These are the activations of a small neural network, seen along a few directions. Each row is one input.
In each table, some parts of the input vary, and every possible input appears once, in random order.
Descriptions start from the smaller parts, as in this example, which fits no table here: ring(5) and (point or (values(2) and line(4)) or line(9)).
Shared parts are said once, and a part with two or three values counts as separate values.
In the rows, 128 means zero.

Other details of the inputs shift rows strongly along three fixed directions, in all tables alike. That doesn't count.

Table:
r1: [145 170 113 155 111 169 116 105 136 127  97 183]
r2: [100 168 113 185 117  99 164  96 110 124 120  97]
r3: [ 95 119 130 130 139  92 146 136 130 139 135  61]
r4: [119 122 140  86 174 138 161  99 166 141 156 151]
r5: [153 114 127 127 129 122 124 146 112 117 128 128]
r6: [ 71 103 143  90 177 141 168  73 194 154 122 160]
r7: [ 72  98 144 122 184 125 171  67 189 162 147 152]
r8: [ 85 108 133 141 126  71 132 157 114 133 138  27]
r9: [ 99 193 109 182 129 115 170  86 132 144 131  98]
r10: [119 122 122 182 108  62 123 156  77 100 127  52]
r11: [145 115 133 100 101 127 100 163 103 101 120 123]
r12: [109  95 143 112 129  85 112 170 113 122 151  57]
r13: [128  61 147  80 140  95 114 172 116 105 136  96]
r14: [147  99 134 105 140 125 123 147 123 124 138 128]
r15: [132  56 147  81 138  98 111 177 115 110 137  98]
r16: [111 157 118 174 132 143 146  83 153 150 115 153]
r17: [130 100 142 113 130 128  90 156 142 129 130 130]
r18: [141 167 113 148 110 148 131 121 118 136 123 134]
r19: [106 136 131 119 140 142 164  90 146 146 135 150]
r20: [ 46 106 149  98 190 105 199  67 183 167 172 109]
r21: [112 197 103 236 112 107 138  98 125 136 108  99]
r22: [ 96 132 126 159 137  99 159 107 123 140 142  95]
r23: [147 192 111 165 107 142 131 115 115 128 127 130]
r24: [ 98 131 122 172 124  83 151 120 105 125 132  80]
r25: [140 192  97 198 106 128 149 107 104 132 108 116]
r26: [136 177 108 146 123 157 161  85 132 135 112 171]
r27: [119 111 132 132 165 138 144  95 169 145 128 162]
r28: [195 110 132  84  83 166  61 197  92 109 120 152]
r29: [201 151 122 108 107 187  91 143 112 119 134 198]
r30: [149 172 111 168 110 125 133 111 100 104 123 144]
r31: [136 169 113 166 110 133 135 117 112 134 127 120]
r32: [116  65 150  74 121 109 108 173 116 119 133  96]
r33: [156 198 110 166 129 160 148  82 130 136 140 175]
r34: [ 90 103 129 145 130  71 139 153 112 134 131  30]
r35: [190 113 132  81  86 154  65 188  89  88 120 162]
r36: [ 96 172 109 184 116 101 166  96 113 127 115  95]
r37: [155 107 140  78 157 180 115 111 170 126 121 220]
r38: [173 137 122 131 105 145 105 144  99 109 125 160]
r39: [173 162 123  92 118 198 125 100 135 121 127 236]
r40: [200 105 134  92  94 159  66 189  90 102 127 163]
r41: [124 122 126 109 118 116 127 142 116 110 115 111]
r42: [129 140 125 107 114 141 130 125 123 115 118 146]
r43: [ 75  97 153  67 177 153 152  88 207 166 139 165]
r44: [157 139 123 149 136 140 107 131 143 125 119 155]
r45: [156 176 108 192 102 146 105 115 112 115 102 163]
r46: [ 95  93 153  79 168 112 148 119 156 140 166 112]
r47: [ 92 124 133 118 155 156 153  80 182 161 124 168]
r48: [173 180  99 187  96 164 101 126 119 128  88 163]
r49: [104 106 147 103 169 138 136  99 181 148 145 161]
r50: [106  95 133 151 116  72 121 165  92 120 135  51]
r51: [136 140 121 156 137 104 137 132 117 125 138  94]
r52: [167  76 148  54 114 151  73 192 114 119 144 139]
r53: [167 202 101 166 101 153 124 123 111 124 113 138]
r54: [ 74 108 143  76 164 141 183  77 173 155 141 155]
r55: [ 85  61 145 112 152  48 141 158 115 105 139  41]
r56: [ 71 104 140 121 164 105 149 110 176 154 127  98]
r57: [173 143 121 136 110 150 107 140 104 119 132 157]
r58: [137  92 138 122 104 120  73 179 112 109 107 108]
r59: [132  84 150  29 140 176 121 137 158 144 140 179]
r60: [116 173 103 196 114 106 159 107 106 133 110  93]
r61: [141  97 134  99 102 127  97 179 103 119 121 106]
r62: [144  98 132 152 110 103  77 174 102 102 114 101]
r63: [136 131 126 146 101 103 102 172  95 119 131  67]
r64: [149  83 150  39 164 167 127 131 162 137 152 183]
r65: [147 191 103 159 111 154 152  92 120 123 105 166]
r66: [131  88 139 118 126 131  93 153 136 131 126 133]
Each input here is: line(6) and (values(3) or line(8)).
Changing only the line(6) part turns r11 into r41. The same change can be made to r21. Which row results?
Answer: r56
Changing only the line(6) part turns r26 into r24. The same change can be made to r65. Which row results?
Answer: r39
List by row number the other rows that have the line(6) part in common with r4.
Answer: r5, r13, r14, r15, r27, r37, r44, r51, r55, r64
Which other rows does r59 become when the line(6) part takes its other values? List them by row number.
Answer: r14, r22, r25, r28, r57
Which other rows does r21 become when the values(3) part takes its other values? List them by row number.
Answer: r16, r58
Which other rows does r47 become when the values(3) part takes its other values? List them by row number.
Answer: r1, r43

Table:
r67: [ 88 125 132 134 144  97 171 101 126 138 151  96]
r68: [156 194  99 203 124 125 150  93 110 117 118 144]
r69: [108 114 137  97 125 128 128 139 133 138 134 106]
r70: [157 103 136 106 126 131 105 155 113 112 135 140]
r71: [166 118 125 148 108 118  86 169  96 104 121 120]
r72: [144 120 133  75 109 139 126 153 101 114 141 127]
r73: [146 100 142  83 131 150 115 136 130 123 140 170]
r74: [149 118 135  79 113 137 123 153 100 117 151 129]
r75: [127 202 102 203 129 125 155  89 132 143 123 115]
r76: [133 173 101 243 122  83 136 114 103 114 109  88]
r77: [ 86  86 139 155 137  64 132 142 115 124 137  58]
r78: [ 74 107 137 105 148  95 174 108 137 133 135  90]
r79: [138  92 135 124 108 122  80 174 117 117 111 112]
r80: [ 78 110 141  83 162 144 162  88 185 155 127 151]
r81: [159 214  96 181 115 131 167  95  95 118 134 132]
r82: [ 82  95 132 149 128  80 119 151 131 132 108  54]
r83: [166 126 132 105 134 179 100 125 152 132 125 202]
r84: [ 79 105 139  91 157 117 175  95 155 137 133 126]
r85: [ 80  90 147 116 167 114 156  93 166 145 144 138]
r86: [114 196 110 154 136 155 191  48 139 142 132 176]
r87: [169 123 133 103 136 176 105 121 146 124 127 211]
r88: [149 104 138  94 143 155  99 144 157 135 127 160]
r89: [140 103 139  71 134 176 106 128 164 132 109 196]
r90: [ 79  93 146 118 164 118 151  97 170 153 142 131]
r91: [162 104 130 128 109 113  72 196 107 112 121  88]
r92: [148 133 129 108 112 167 102 137 136 132 117 165]
r93: [109  93 140  97 145 134 128 120 155 127 115 152]
r94: [ 86  85 136 155 131  72 124 145 119 121 121  65]
r95: [ 98 101 134 152 134  80 121 153 124 133 135  54]
r96: [158 127 126 139 117 145  87 155 127 128 119 140]
r97: [ 93 122 129 151 142  75 163 121 112 128 149  63]
r98: [171 185 111 138  94 186 105 124 123 133 109 182]
r99: [162 206  94 216  95 115 122 134  88 119 115  89]
r100: [ 82  94 136 152 128  82 119 149 130 136 120  57]
r101: [134 212  97 186 100 144 148  97 116 132 103 133]
r102: [148 118 135  93 121 143 105 159 124 130 140 125]
r103: [176 134 121 128 107 121 103 170  88 102 130 112]
r104: [ 68 111 137 133 162 105 175  79 157 143 135 120]
r105: [ 99 138 134  89 165 133 195  75 148 145 166 145]
r106: [ 83 119 134  91 142 103 180 111 128 129 142  94]
r107: [170 125 124 131 124 135 100 149 118 109 121 149]
r108: [137 100 138  82 129 151 112 137 141 117 114 169]
r109: [153 106 136  97 126 133 111 153 114 116 140 136]
r110: [139 195 101 178 117 150 160  75 124 122 103 175]
r111: [160 134 123 119 100 144 107 149  99 110 120 145]
r112: [176 118 121 163 102 114  66 190  98 104 108 101]
r113: [118 195 112 174 137 164 166  55 158 157 129 182]
r114: [154 121 126 151  98 129  73 173 108 123 115 114]
r115: [141 117 137  93 113 144 104 158 121 132 140 127]
r116: [ 72 114 139  94 153 127 160 101 171 155 128 116]
r117: [116 114 145  72 145 166 132 113 167 156 146 167]
r118: [103 102 134 134 150  76 149 135 121 123 144  69]
r119: [152 108 142  60 134 174 122 125 140 129 145 197]
r120: [156 109 132 123 100 119  73 197 100 119 128  85]
r121: [147 190 101 193 104 139 144  94 103 118 110 155]
Changing only one part turns r103 into r67. The same change can be made to r118. Which row results?
Answer: r119
Changing only one part turns r88 into r100. The same change can be made to r91. Which row results?
Answer: r92
Describe the family of inputs behind these rows.
Answer: line(5) and ring(11)
Start at r89 and move only the line(5) part, one step at a time. The first step leads to r79. Which rows follow, in order?
Answer: r90, r83, r112
Which other rows does r70 become when the ring(11) part takes its other values? List them by row number.
Answer: r71, r83, r87, r95, r96, r97, r102, r105, r109, r120
Which other rows does r89 become when the ring(11) part takes its other values? List them by row number.
Answer: r78, r80, r82, r84, r93, r101, r106, r108, r110, r116
